A small network was trained on made-up records. Each row is its average activation on records with the value named, seen along a few directions.
Values that are neighbours, or in one group, have similar rows; names and order tell nothing.
In the rows, 500 means zero.
Strong random noise was added to every row along 2 fixed directions; ignore it. To show where, here is one row again and again, with new noise each time:
[704 634 579 348 319 187 427 392 441 452 224 327 215 711 244 459]
[373 624 442 515 464 492 446 466 595 398 522 537 639 458 614 552]
[784 440 419 427 333 206 464 416 439 570 422 172  62 881 279 224]
[339 610 416 539 483 529 451 476 613 399 569 552 680 439 659 549]


Values of N:
n10: [460 439 482 555 347 450 514 411 462 564 571 492 464 472 543 512]
n12: [545 486 674 415 522 544 425 522 452 610 405 600 531 379 328 530]
n8: [604 510 426 706 644 516 471 501 432 585 529 441 446 631 448 250]
n3: [398 352 430 531 693 685 622 586 436 414 695 591 568 477 756 554]
n6: [360 600 517 475 407 429 475 454 566 426 402 620 618 373 533 756]
n2: [566 393 480 530 594 656 529 604 613 574 677 522 615 422 445 407]
n7: [494 321 504 461 558 638 562 582 353 579 587 427 458 547 592 530]
n5: [449 528 436 592 448 542 572 353 622 534 557 479 543 508 608 632]
n9: [473 610 509 618 606 530 442 504 460 431 402 607 404 452 406 408]
n4: [819 302 585 356 499 421 453 532 411 689 469 313 252 587 181 172]
n11: [545 560 628 318 634 511 606 679 423 407 325 533 512 611 528 635]
n1: [444 438 457 534 332 411 554 479 546 515 546 471 493 417 541 551]
The values of N form 4 separate groups.
List the group mates of n8, in the order listed.
Answer: n9
List the group mates of n1, in the order listed.
Answer: n10, n6, n5
List the group mates of n3, in the order listed.
Answer: n7, n11

Values of S:
s3: [464 540 332 622 461 368 448 366 542 439 480 447 567 510 537 611]
s6: [486 777 747 391 312 187 468 409 490 399  48 495 487 516 317 844]
s2: [481 671 454 603 404 433 492 450 543 507 442 323 560 656 559 472]
s11: [416 420 411 566 713 836 546 619 417 537 727 617 631 452 728 443]
s12: [584 408 460 203 420 467 556 504 561 503 527 476 518 544 530 624]
s9: [481 558 619 596 601 588 444 475 645 494 485 613 618 268 360 494]
s10: [484 360 437 589 575 595 386 432 585 602 699 578 490 391 453 265]
s8: [528 454 448 578 557 462 420 491 623 616 541 548 488 535 402 386]
s4: [497 495 670 531 642 587 506 582 282 462 445 570 402 498 474 421]
s1: [735 499 730 460 512 375 634 633 234 469 448 525 319 682 400 436]
s5: [518 304 445 142 387 494 533 507 452 428 431 446 251 400 455 541]
s7: [642 477 332 587 288 337 559 473 488 619 508 136 250 817 462 323]
The values of S form 4 separate groups.
List the group mates of s1, in the order listed.
Answer: s11, s4
List the group mates of s9, in the order listed.
Answer: s10, s8
List the group mates of s6, in the order listed.
Answer: s3, s2, s7
